Each row below holds a small network's activations on one input, seen along a few directions.
In each table, some parts of the input vary, and every possible input appears once, in random order.
A made-up example of a description, with smaller parts first: one of 2 separate values, together with either a single point or one of 11 places around a ring or (one of 5 places around a ring, together with one of 6 places along a line).
Shared parts are said once, and a part with two or three values counts as separate values.
(in the rows, 128 means zero)

Other details of the inputs shift rows strongly along two fixed directions, in all tables alike. That doesn't count.

A family of inputs:
R1: 175  154  219  178  127  60  149  85  67  222  170  90  100
R2: 154  183  158  149  182  177  46  124  122  33  92  90  68
R3: 121  116  154  116  138  65  74  125  116  112  114  97  134
R4: 128  152  128  140  161  174  79  127  126  60  95  129  100
R5: 105  123  28  101  125  239  185  159  172  98  112  200  146
R6: 99  86  64  123  72  139  234  132  123  212  142  211  181
R7: 122  101  107  147  72  131  166  73  101  126  88  174  151
R8: 97  163  127  134  164  202  70  137  137  33  91  117  88
R9: 141  117  145  130  106  86  174  131  134  208  184  111  143
R10: 123  131  123  100  162  127  55  141  152  44  93  105  120
R11: 88  63  64  126  74  109  186  130  102  187  109  227  200
R12: 179  142  157  130  139  109  137  136  144  160  173  88  116
R13: 115  170  186  119  178  115  19  129  136  33  105  41  79
R14: 172  184  152  121  191  188  86  149  180  63  157  56  68
R15: 91  67  111  106  84  39  137  128  113  175  117  158  190
R16: 85  125  37  101  116  243  190  161  175  96  114  195  143
R17: 140  120  179  139  107  71  168  123  119  216  194  91  131
R18: 128  99  113  100  123  81  96  139  134  106  100  134  156
R19: 127  135  199  176  120  57  105  92  62  179  133  103  115
R20: 184  148  212  176  120  59  154  87  65  224  166  96  104
R21: 114  109  25  77  126  218  176  182  208  99  139  175  158
Each input here is: either a single point or (one of 4 places along a line, together with one of 5 places along a line).
Question: Start at R20 and move only the place on the line of 5, one step at a time. The first step leads to R1. Which rows follow, in order?
Answer: R5, R6, R16

A family of inputs:
R22: 81  129  98  120  132  166  84  120  148  42  81  128  122
R23: 133  111  188  138  111  24  102  102  119  171  160  67  134
R24: 117  158  161  135  152  129  61  88  118  57  94  75  90
R25: 90  130  112  139  113  203  116  137  139  62  105  145  119
R26: 104  120  192  169  98  47  83  89  70  151  124  88  123
R27: 96  108  59  131  106  196  200  130  131  162  130  209  156
R28: 113  123  103  113  121  196  120  167  185  71  143  120  126
R29: 162  131  84  92  176  161  90  165  167  61  105  136  129
R30: 163  73  87  102  92  52  179  147  118  211  123  195  199
R31: 136  130  208  167  106  76  138  69  72  172  140  102  114
R32: 160  150  149  109  156  104  91  115  150  87  129  60  104
R33: 110  54  107  117  56  80  210  130  142  218  168  176  196
R34: 152  123  43  103  110  189  225  164  170  177  150  190  156
R35: 166  159  200  164  109  88  150  76  73  162  123  102  99
R36: 157  152  161  143  173  113  66  111  88  87  90  115  96
R37: 48  184  180  104  182  114  90  148  102  114  110  72  86
R38: 123  156  92  129  155  236  118  183  187  84  164  116  101
R39: 125  147  93  123  157  216  136  166  190  103  164  125  107
R40: 171  171  147  107  154  116  87  121  157  77  117  58  94
R41: 129  117  187  142  107  41  85  119  114  156  160  61  128
R42: 120  148  86  108  126  165  114  115  140  55  64  139  120
R43: 92  84  104  162  74  114  216  115  94  240  156  206  172
R44: 147  190  90  137  159  245  149  135  143  82  104  150  82
R45: 165  143  158  120  181  113  54  141  140  86  130  86  108
R46: 128  110  196  178  120  40  70  113  50  167  122  125  132
R47: 112  146  89  107  146  177  97  113  145  32  70  124  110
R48: 127  91  55  109  102  125  159  139  109  139  70  229  180
R49: 109  52  88  95  64  42  184  116  135  207  145  162  208
R50: 27  110  65  38  130  117  185  208  167  166  139  162  175
R51: 156  111  189  146  143  36  80  130  106  166  154  97  134
R52: 130  114  196  171  132  39  78  100  61  165  120  124  127
R53: 165  170  188  181  146  119  152  87  70  187  155  104  83
R54: 100  153  103  156  139  228  122  148  135  95  130  148  101
R55: 143  123  192  159  141  51  79  93  61  154  115  119  122
R56: 131  87  91  124  92  118  222  137  136  241  188  176  176
R57: 131  132  98  94  141  201  130  146  194  63  134  118  121
R58: 141  95  52  84  81  158  221  150  175  149  127  189  177
R59: 108  70  55  102  112  134  118  189  157  117  120  193  189
R60: 126  148  102  121  138  208  140  117  141  54  91  144  106
R61: 188  157  180  155  147  100  164  115  109  210  194  82  98
R62: 176  166  165  121  160  152  116  121  154  87  147  65  83
R63: 119  152  183  160  135  147  98  99  115  88  121  95  89
Question: Describe the family of inputs behind these rows.
Answer: one of 2 separate values, together with either a single point or (one of 4 places along a line, together with one of 5 places along a line)
Question: Changing only the choice among 2 separate values turns R29 into R36. The same change can be made to R23. Which row results?
Answer: R22
Question: Start at R41 and move only the place on the line of 5, one step at a time. The first step leads to R23. Which rows follow, in order?
Answer: R49, R32, R40
